A small network was shown many inputs. Here are its activations along a few directions, one row for each input.
Each table varies a few parts of the input and shows all the possible inputs, shuffled.
Descriptions start from the smaller parts, as in this example, which fits no table here: one of 4 places along a line, together with either a single point or one of 9 places along a line or (one of 2 separate values, together with one of 5 places around a ring).
Shared parts are said once, and a part with two or three values counts as separate values.
(in the rows, 100 means zero)

Other details of the inputs vary at random and push rows far along two fixed directions, the same in every table; ignore that.

A family of inputs:
R1: 91	101	99	100	106	116	97	100	83	96	100	108	93
R2: 90	93	131	101	95	47	120	99	122	99	91	48	117
R3: 89	91	129	106	99	57	114	112	119	99	96	50	132
R4: 86	102	123	107	104	65	119	106	130	106	103	52	131
R5: 194	91	53	118	43	126	84	129	156	80	77	123	98
R6: 98	91	98	97	106	99	88	94	77	104	95	115	92
R7: 87	95	126	108	101	63	115	114	121	101	102	52	134
R8: 87	100	127	103	99	55	121	103	125	101	96	49	124
R9: 90	109	96	97	106	114	104	92	90	98	100	107	85
R10: 91	106	95	96	111	107	95	88	93	106	104	117	95
R11: 97	91	100	96	105	99	88	94	78	104	94	116	91
R12: 93	97	97	98	110	105	90	99	83	104	101	117	98
R13: 92	98	124	87	90	61	96	102	128	99	113	29	118
R14: 90	110	98	94	104	114	108	97	90	106	107	113	92
R15: 91	100	102	97	104	113	99	103	83	101	103	115	98
R16: 85	105	121	111	106	71	115	101	132	101	100	47	127
R17: 193	91	54	117	43	126	84	130	156	80	76	124	97
R18: 173	107	57	112	55	129	94	126	159	95	92	129	104
R19: 95	102	94	94	107	100	97	87	87	105	103	117	90
R20: 87	112	96	102	111	122	103	93	95	103	107	108	93
R21: 85	105	121	110	105	69	118	102	129	100	100	45	125
R22: 89	106	95	97	115	110	96	90	96	109	108	118	99
R23: 169	93	83	126	53	82	101	142	188	90	88	70	144
R24: 89	104	99	102	108	120	99	102	86	98	106	108	96
R25: 87	105	99	105	110	122	97	101	88	100	108	110	99
R26: 89	102	101	98	107	115	99	105	86	104	108	116	101
R27: 96	102	100	91	99	103	107	91	83	99	100	112	82
R28: 95	100	95	95	105	98	96	85	85	103	100	115	86
R29: 91	88	127	109	102	60	112	104	115	92	93	43	124
R30: 90	103	100	102	108	118	96	100	85	97	103	109	95
R31: 92	92	122	111	108	57	102	107	125	102	97	55	137
R32: 98	92	97	97	107	101	90	95	77	102	98	114	93
R33: 93	102	99	95	102	108	103	88	87	96	95	108	78
R34: 92	106	96	96	104	111	105	90	87	97	101	107	84
R35: 94	102	98	95	102	108	103	88	86	95	96	107	78
R36: 90	107	95	96	112	109	98	91	93	107	107	117	96
R37: 96	101	102	91	98	101	106	91	83	100	98	114	80
R38: 96	96	101	94	101	107	102	102	77	100	102	114	94
R39: 90	100	97	100	116	111	90	100	89	107	109	119	104
R40: 93	104	96	96	103	110	104	88	86	94	99	106	80
R41: 88	105	99	104	110	121	96	101	88	100	107	110	99
R42: 96	99	96	94	104	96	94	84	85	104	97	116	84
R43: 90	108	99	94	104	111	105	95	89	104	103	114	91
R44: 92	105	95	95	109	104	96	89	90	106	102	117	91
R45: 97	95	97	97	108	102	91	97	79	103	101	116	97
R46: 97	91	105	92	99	104	100	99	76	99	95	114	88
R47: 89	106	95	98	116	112	96	91	97	109	109	118	99
R48: 98	91	104	93	99	104	100	99	75	99	96	113	89
R49: 99	100	104	79	98	116	76	102	78	100	119	95	87
R50: 90	100	96	101	117	112	90	101	90	107	110	118	104
R51: 90	91	125	109	102	61	112	106	116	94	95	45	128
R52: 192	97	49	114	43	113	81	118	163	90	78	133	94
R53: 91	100	97	99	113	110	92	101	87	105	108	117	101
R54: 95	104	99	92	100	104	108	94	84	102	103	114	86
R55: 88	110	97	99	107	117	102	91	92	99	102	107	88
R56: 98	93	102	93	100	106	101	99	75	97	99	112	90
Description of these inputs: one of 2 separate values, together with either a single point or (one of 3 separate values, together with one of 9 places along a line).
Changing only the choice among 2 separate values turns R25 into R20. The same change can be made to R15. Which row results?
Answer: R43
Changing only the choice among 2 separate values turns R54 into R38. The same change can be made to R34. Which row results?
Answer: R51
Change only the choice among 2 separate values in R39. List by row number the other rows that result.
Answer: R22
Change only the choice among 2 separate values in R40. List by row number the other rows that result.
Answer: R29

A family of inputs:
R57: 110	95	111	85	89	70	106	105	117	105	104	79	111
R58: 107	91	105	106	87	77	112	91	113	90	86	65	96
R59: 131	97	78	108	78	139	92	129	95	91	103	140	96
R60: 107	93	108	111	94	77	114	97	113	86	76	69	96
R61: 102	99	105	115	102	70	106	104	119	105	99	90	126
R62: 100	87	114	117	100	88	113	123	112	88	85	81	123
R63: 105	95	113	101	98	94	108	122	114	98	110	72	128
R64: 103	97	105	120	111	71	109	98	122	100	82	93	125
R65: 50	117	94	94	146	133	92	72	64	122	120	143	77
R66: 145	72	72	95	90	120	32	113	80	95	99	135	95
R67: 109	91	115	102	90	67	110	101	112	102	77	84	107
R68: 135	102	73	101	73	125	96	104	97	88	95	125	69
R69: 27	90	141	93	140	87	118	87	44	102	110	81	105
R70: 25	114	124	95	153	84	108	76	67	120	118	83	109
R71: 124	111	79	107	87	157	87	116	116	100	107	129	94
R72: 124	109	76	90	81	126	87	101	119	101	104	137	78
R73: 109	94	115	97	82	65	106	108	110	105	95	82	109
R74: 55	121	101	78	123	137	98	72	42	97	115	116	59
R75: 99	105	105	91	88	76	103	105	123	101	102	75	111
R76: 100	110	109	103	94	92	104	91	131	90	102	62	100
R77: 132	106	66	100	98	125	91	103	112	107	108	145	98
R78: 97	107	110	108	95	105	104	120	118	100	106	64	128
R79: 63	97	108	75	118	113	101	70	34	114	101	140	62
R80: 103	95	101	115	104	71	108	92	123	103	91	89	123
R81: 137	104	73	89	80	130	95	101	103	89	103	120	74
Describe the family of inputs behind these rows.
Answer: either a single point or (one of 4 separate values, together with one of 6 places along a line)
Change only the choice among 4 separate values in R65. List by row number the other rows that result.
Answer: R71, R72, R76
